These are the activations of a small neural network, seen along a few directions. Each row is one input.
In each table, some parts of the input vary, and every possible input appears once, in random order.
Descriptions start from the smaller parts, as in this example, which fits no table here: values(2) and (point or ring(9) or (ring(5) and line(6))).
Shared parts are said once, and a part with two or three values counts as separate values.
In the rows, 128 means zero.

Other details of the inputs shift rows strongly along two fixed directions, in all tables alike. That doesn't count.

Table:
row 1: [128 131 111 113 120 121 137 126 110 116 128 103 122 143]
row 2: [118 147 134 171 140 112 112 119 144 164 148 144 137 118]
row 3: [117 126 132 175 153 118 117 112 147 157 132 147 151 118]
row 4: [110 136 125 106 122 138 131 126 118  90 136 116 126 131]
row 5: [135 123 130 181 131 132 123 104 134 180 134 146 140 138]
row 6: [125 139 127 179 133 129 117 120 151 161 143 156 135 121]
row 7: [116 153 118 163 134 117 117 111 143 150 154 137 133 135]
row 8: [165  88 176  87 126 118 118 183 139 167  72 122 133  60]
row 9: [194  85 209  53 126 113 130 218 163 180  45 127 106  60]
row 10: [119 142 122 108 121 129 125 131 111 104 139 110 119 131]
row 11: [131 124 106 121 122 122 147 115 120 107 127 125 125 139]
row 12: [117 133 120 107 118 134 128 129 115  96 137 123 121 132]
row 13: [129 137 114 117 113 124 144 121 130 103 135 127 116 132]
row 14: [109 121 133 165 156 130  97 120 139 157 132 142 156 121]
row 15: [131 132 108 118 121 118 149 117 116 115 130 115 124 142]
row 16: [122 132 128 174 148 109 115 116 136 170 138 142 145 123]
row 17: [117 149 125 114 120 122 152 118 120 102 140 112 119 131]
row 18: [121 116 124 173 150 122 105 117 140 154 136 156 150 122]
row 19: [132 129 115 119 108 142 143 130 124 100 134 134 119 132]
row 20: [136 132 131  90 136 130 159 127 131  84 116 129 109 156]
row 21: [126 144 118 107 111 123 135 133 119 110 136 105 113 135]
row 22: [124 127 115 110 129 127 128 127 102 110 129 108 127 136]
row 23: [170  89 172  96 111 116 122 180 155 156  84 150 123  54]
row 24: [114 143 129 107 125 134 128 129 115  99 136 104 123 129]
row 25: [106 132 102 159 146 134 104 106 124 132 148 136 145 152]
row 26: [135 120 131  84 135 140 148 132 131  76 117 134 115 156]
row 27: [127 142 117 112 112 142 133 137 112 108 136 112 116 137]
row 28: [113 136 127 164 141 130  89 126 149 156 145 148 143 125]
row 29: [195  90 203  61 127 107 144 201 166 175  51 141 109  65]
row 30: [119 145 122 110 114 121 137 129 111 106 139 106 114 134]
row 31: [137 119 122 129 108 141 143 116 106 132 124 114 120 148]
row 32: [125 141 119 105 117 131 123 134 118 107 136 109 118 133]
row 33: [131 146 115 120 108 130 155 126 119 114 138 121 113 137]
row 34: [133 111 118 124 112 153 136 115 107 119 122 127 127 149]
row 35: [114 120 126 167 152 126  94 122 133 160 135 147 151 124]
row 36: [120 132 126 170 138 126  99 120 156 151 145 156 142 122]
row 37: [124 138 119 118 116 123 146 120 122  99 138 127 116 129]
row 38: [120 135 118 117 128 120 155 114 113 107 129 109 129 137]
row 39: [129 132 135  75 140 144 134 144 118  93 119 104 109 155]
row 40: [111 134 136 170 153 118 105 120 136 166 134 126 150 124]
row 41: [135 115 128 183 133 137 122 102 138 171 131 155 141 137]
row 42: [119 148 130 176 133 129 106 130 141 171 147 136 134 128]
row 43: [146 107 138 132 117 144 122 131 119 157 112 128 129 125]
row 44: [113 147 129 109 119 125 140 127 115 102 137 100 118 131]
row 45: [132 115 106 116 122 130 138 120 120 101 126 129 129 137]
row 46: [124 135 114 111 110 146 135 134 115 100 135 125 119 138]
row 47: [121 118 117 117 129 132 143 116 118  94 126 125 135 132]
row 48: [125 126 130  77 137 148 137 139 121  83 119 121 113 158]
row 49: [133 109 128 182 134 144 113 104 138 165 132 159 145 137]
row 50: [113 140 140 173 145 120 113 115 155 153 143 149 142 112]
row 51: [127 124 110 122 125 120 150 114 113 103 129 125 125 136]
row 52: [124 130 115 113 123 119 139 126 102 113 129 104 123 139]
row 53: [128 126 112 109 126 129 125 129 110 114 127 108 127 139]
row 54: [127 120 153 153 138 124 106 136 159 153 126 153 143  94]
Each input here is: ring(6) and (point or (values(2) and line(4))).
The inputs of row 9 and row 29 match in every part but the ring(6) part. If row 1 is changed in the same way as row 9 into row 29, which row does it become?
> row 15
Which other rows agree with row 6 in the ring(6) part? List them by row number.
> row 3, row 11, row 13, row 20, row 37, row 41, row 50, row 51
A walk changes only the ring(6) part. It starts at row 12 and steps to row 23. List the rest of the walk in order.
> row 37, row 2, row 30, row 10
Which other rows does row 18 become when the values(2) part takes its other values? List them by row number.
> row 23

Table:
row 55: [ 81 169  71 192 134 140 113  70  98 112 199 131 136 189]
row 56: [126 118 123 190 149 130  95 122 151 187 132 153 153 131]
row 57: [165 119 159  59 105 123 147 177 129 134  84 107 106  94]
row 58: [158 105 163 139 113 108 123 150 160 174  96 139 138  68]
row 59: [111 137  89 146 124 140 137 108 110 111 147 123 134 175]
row 60: [126 125 118  66 109 146 139 135  99  55 124 103 105 148]
row 61: [146 136 142  88 118 130 148 158 117 118 111 103 106 123]
row 62: [159  96 155  60 119 110 131 173 120 116  83 111 114  91]
row 63: [124 130 132 107 136 118 136 146 110 113 120 105 124 117]
row 64: [144 132 140  69 113 124 154 145 132 103 112 109 101 129]
row 65: [106 137 125 146 143 136 105 117 139 107 154 139 131 150]
row 66: [151 108 160 139 113 112 123 156 148 180 102 156 126  77]
row 67: [127 130  97  72 104 145 191  97  82  36 132 101 107 174]
row 68: [159 109 148 123 115 114 129 149 149 153 105 139 129  72]
row 69: [122 131 146 147 153 110 116 146 143 151 126 135 140 103]
row 70: [123 131 139 109 137 111 131 142 136 131 120 126 133 108]
row 71: [141 111 143 177 148 123 107 131 164 186 115 164 148 107]
row 72: [149 111 123 100 108 128 154 144 126 114 102 137 117 123]
row 73: [ 80 164  89 194 155 142 130  54 109 106 186 143 143 204]
row 74: [160  99 144 122 123 123 132 155 151 155  91 150 129  97]
row 75: [143 124 103  65  85 134 170 127  87  62 121  83 105 125]
row 76: [129 148 115  70 111 134 153 124 102  78 130  90 102 162]
row 77: [159  89 155 133 133 130 115 151 145 178  92 142 137  93]
row 78: [111 141 129 125 132 141 113 132 131 124 134 125 136 126]
row 79: [ 80 166 100 151 143 144 122  95 128  91 175 128 139 170]
row 80: [118 159 118 118 130 130 151 123 119  96 147 110 109 156]
row 81: [122 131 127  94 131 114 136 133 128 102 125 117 125 126]
row 82: [127 117 152 192 131 115  92 127 152 208 129 145 150  97]
row 83: [159 126 156  67 110 121 153 168 139 127  94 115 104  99]
row 84: [132 135 148 143 144 120 110 133 154 152 131 139 123 131]
row 85: [136 107 126 141 136 136 122 127 131 150 117 134 135 126]
row 86: [138 110 155 173 125 118  97 150 148 211 116 153 138  85]
row 87: [104 142 102 182 154 137 119  83 136 131 154 150 143 163]
row 88: [122 124 125 151 132 137 125 109 115 142 137 135 138 151]
row 89: [119 134 107  62 118 122 152 126  95  64 126  90 113 146]
row 90: [114 146 125 149 146 127 105 111 130 135 151 123 124 161]
row 91: [ 94 166  76 175 134 133 126  75 115  98 189 137 135 172]
row 92: [109 141 127 134 147 117 113 128 127 142 132 122 143 122]
row 93: [129 121 151 124 133 130 104 146 158 142 123 148 134 104]
row 94: [ 99 161  93 193 138 130 114  88 125 130 180 154 138 159]
row 95: [126 123 140 173 148 130 116 108 142 165 132 159 147 131]
row 96: [174  97 143  80  92 122 136 172 121 141  92 124 113  70]
row 97: [144 109 159 176 126 114  95 140 159 204 111 138 151  78]
row 98: [101 146 123 206 138 119 108  91 144 166 158 148 147 135]
row 99: [127 117 137 168 143 133 110 115 132 169 131 144 147 134]
row 100: [ 95 158  93  93 116 150 166 110  92  26 161  95 108 176]
row 101: [123 124 120 155 144 135 130 100 133 128 138 142 134 143]
row 102: [151 102 159  91 132 104 123 166 143 132  97 132 122  91]
row 103: [133 119 137  75 114 141 124 149 124 103 110 115 118 116]
row 104: [132 127 134  78 111 145 146 156 106  83 113 102 111 118]
row 105: [112 131 107 198 154 136 101 101 139 165 150 144 154 154]
row 106: [137 118 107  79 105 145 170 114  85  70 121  99 113 158]
The inputs of row 82 and row 98 match in every part but one. If row 78 is changed in the same way as row 82 into row 98, which row does it become?
> row 79
The inputs of row 102 and row 62 match in every part but one. If row 80 is changed in the same way as row 102 into row 62, which row does it become?
> row 61
What is each input in this table made of?
> values(2) and (ring(6) or line(8) or (values(3) and line(4)))
Which other rows does row 65 become when the values(3) part takes its other values? List them by row number.
> row 84, row 102
Which other rows does row 87 become when the line(8) part takes its other values? List them by row number.
> row 67, row 71, row 72, row 73, row 74, row 95, row 101
